These are the activations of a small neural network, seen along a few directions. Each row is one input.
Each table varies a few parts of the input and shows all the possible inputs, shuffled.
Descriptions start from the smaller parts, as in this example, which fits no table here: line(4) and (point or line(11) or (values(2) and ring(8))).
Shared parts are said once, and a part with two or three values counts as separate values.

Other details of the inputs shift rows strongly along two fixed directions, in all tables alike. That doesn't count.

Rows:
R1: [  7 -19  25 -52  -7  55 -20 -30 -20 -23 -28]
R2: [  2   6 -14  27   0 -32   1   8  23   8   8]
R3: [ 14  14 -12  13  16 -28  15  15  25  11   8]
R4: [-44  11  43 -15  10   7  18  -2  -2  40  -1]
R5: [-17  41  62 -11   8  12   4  -6  27  33  13]
R6: [ 11 -19  18 -57  -3  55  -8 -20 -31  -9 -24]
R7: [ 23 -57 -50 -13  -3  16 -21  -6 -32 -20 -22]
R8: [-14  16 -38  53   8 -67  38  27  11   5  24]
R9: [ -8  27  46 -26  22  13  17  -5  22  37   1]
R10: [ 55 -27 -33 -15 -13  29 -35  -5  -6 -40 -19]
R11: [  1  18 -38  51  15 -71  29  25  28  13  25]
R12: [ 11 -15  27 -46 -19  64 -27 -20 -37 -21 -17]
R13: [ -1  11  -6  34  -8 -27  -4  15  10  14  19]
R14: [-55  21  71 -11  -4  21   2  -4  -2  48   8]
R15: [ 55 -16 -32 -18  -6  28 -24 -15  -5 -58 -17]
R16: [-52  18  65  -8 -13  24  -1   4   0  63  10]
R17: [ 15 -18 -52  24  -8 -19  -2   1 -18 -57  -6]
R18: [-15   5 -18  31  -6 -31  11   7   9  -4   8]
R19: [ 47  -4 -44  25 -13  -9 -20  14  -2 -40   7]
R20: [-33 -12 -20  14  24 -41  28  -3  -1  -1   2]
Each input here is: values(2) or (values(3) and ring(6)).
- Change only the values(3) part in R15. List by row number the other rows that result. => R5, R9

Rows:
R21: [-23  31  14  24  -3 -29  23   2  22  -4   4]
R22: [ 12 -16 -42   8   4  -6   3   5 -25 -50  -1]
R23: [-13  31  16  33   3 -27  12  15  15  19  25]
R24: [ 37 -14 -31   8  -2  -3 -16   4   7 -13  -2]
R25: [-47 -14  72 -46   1  46 -22 -13  -2  81 -14]
R26: [-19  26  58 -22 -14  28  -5   6  21  47   1]
R27: [-20  19   5   3  12 -30  35  -5  22  16   1]
R28: [-15  11  58 -33  18  25  -1 -21  27  39  -9]
R29: [  4 -14 -43  10  -7  -4   6   3 -17 -43 -11]
R30: [ 18 -22 -44   2   6 -13   4   0 -31 -46  -1]
R31: [-14   3   7   9  15 -26  15   1  26  40   9]
R32: [ 18 -20 -47  21  -5  -3  -5  21 -29 -31   2]
R33: [ 36 -10   7 -31  -7  44 -28  -2 -18   2  -8]
R34: [  9 -28 -48  22  -5  -3 -15  11 -13 -19  -6]
R35: [ 27  -3  11 -29  -3  42 -22 -11 -13 -27  -6]
R36: [ 13 -21  -3  -9 -21  32 -38  -3 -11  -2 -10]
R37: [ 26   1 -50  40 -26 -24  -3  19  -6 -38   5]
R38: [-14  19  10   0  25 -30  34  -5  17  15  12]
R39: [ -7 -41  21 -56  -5  58 -30 -26 -30  10 -30]
R40: [  0  37   5  18  30 -37  28  -2  28   0  22]
R41: [ 30   5 -28   8 -12  -8   0   5   5 -49  -3]
R42: [-32  19  10  35 -11 -33   6  -3  -3  20  35]
R43: [-18  18   8  32  12 -40  13  -4  31  -6  10]
R44: [-17  32  18  25  13 -31  22   2  15  -7  18]
R45: [-34  12   4  24   1 -18  19  20  12  27   5]
R46: [-19  26  53 -34   3  27  10 -16  22  34 -12]
R47: [  4 -24 -38   9   3  -3  -4  -3  -9 -37 -11]
R48: [  1  34  21  19  10 -20   8  16  22  19  27]
R49: [-36  17  22  24  -1 -35  17 -14  -3  -4  25]
R50: [-34  12   6   8  11 -31  31   2   8   9  -1]
R51: [ 10 -32   8 -38   5  31 -10 -18  -8   0 -21]
R52: [ 26 -22 -58  22   0 -23  -1  21 -31 -35   7]
R53: [ -9  16  10  10  17 -28  27   9  13  34  18]
R54: [ 27 -19   8 -20 -11  40 -38   0  -2   3 -12]
R55: [ 16 -20  -7 -30 -15  35 -10  -3 -20  12 -18]
R56: [ -3 -33  15 -51 -26  65 -31  -4 -42  21 -31]
R57: [ 23 -14   9 -27  -2  37 -28 -14   0 -19 -15]
R58: [ 38   0 -39  11 -15  -5  -5   9   0 -19  -2]
- What do these inputs look like to the network? => values(2) and (point or (values(3) and ring(6)))
- The inputs of R46 and R58 match in every part but the values(2) part. If R21 is changed in the same way as R46 into R58, which row does it become? => R37
- Change only the ring(6) part in R28. List by row number the other rows that result. => R39, R43, R47, R51, R57
- Change only the values(3) part in R41. List by row number the other rows that result. => R35, R57
